A small network was trained on made-up records. Each row is its average activation on records with the value named, seen along a few directions.
Values that are neighbours, or in one group, have similar rows; names and order tell nothing.
(in the rows, 500 means zero)
Random noise pushes rows far along 3 fixed directions. That doesn't count. These rows show it; they differ only by the noise:
[599 393 497 583 442 743 296 576 550 420 399 530 551 549]
[517 571 472 356 368 433 594 499 479 585 411 773 442 321]
[570 712 606 505 376 384 680 445 407 617 299 681 501 448]
[726 769 795 836 402 481 622 434 336 557 103 487 640 687]
[506 692 586 514 435 482 608 444 464 591 388 538 513 567]


Rifod, 14 values:
g14: [476 523 613 563 567 324 584 587 460 546 481 322 470 583]
g13: [577 353 399 450 468 339 504 587 375 329 439 771 510 124]
g8: [553 566 576 655 558 493 555 545 336 383 541 329 551 596]
g5: [750 596 586 635 439 568 575 505 400 508 354 563 605 484]
g11: [388 632 620 569 552 570 552 374 531 581 564 413 507 722]
g7: [355 561 347 285 655 650 531 458 540 610 837 361 419 614]
g2: [496 555 503 485 504 397 575 380 630 576 461 480 503 569]
g1: [618 529 571 586 500 463 609 463 573 620 396 530 592 518]
g12: [423 487 530 475 504 321 547 522 537 457 434 458 376 431]
g6: [516 428 314 454 530 526 437 496 417 388 582 603 545 416]
g4: [572 378 485 498 363 266 488 506 532 469 330 754 374 183]
g3: [600 234 601 638 476 593 300 524 612 384 452 495 466 498]
g9: [533 584 593 519 478 145 547 502 299 602 348 533 519 352]
g10: [397 755 583 543 528 417 811 391 290 615 547 397 612 640]
Rifod is arranged as a ring.
Which values are neighbours of g4? Give them in the order they are listed.
Answer: g12, g3
Which values are neighbours of g9? Give them in the order they are listed.
Answer: g14, g13
Which values are neighbours of g7? Give them in the order they are listed.
Answer: g5, g10
Which values are neighbours of g1? Give them in the order they are listed.
Answer: g11, g2
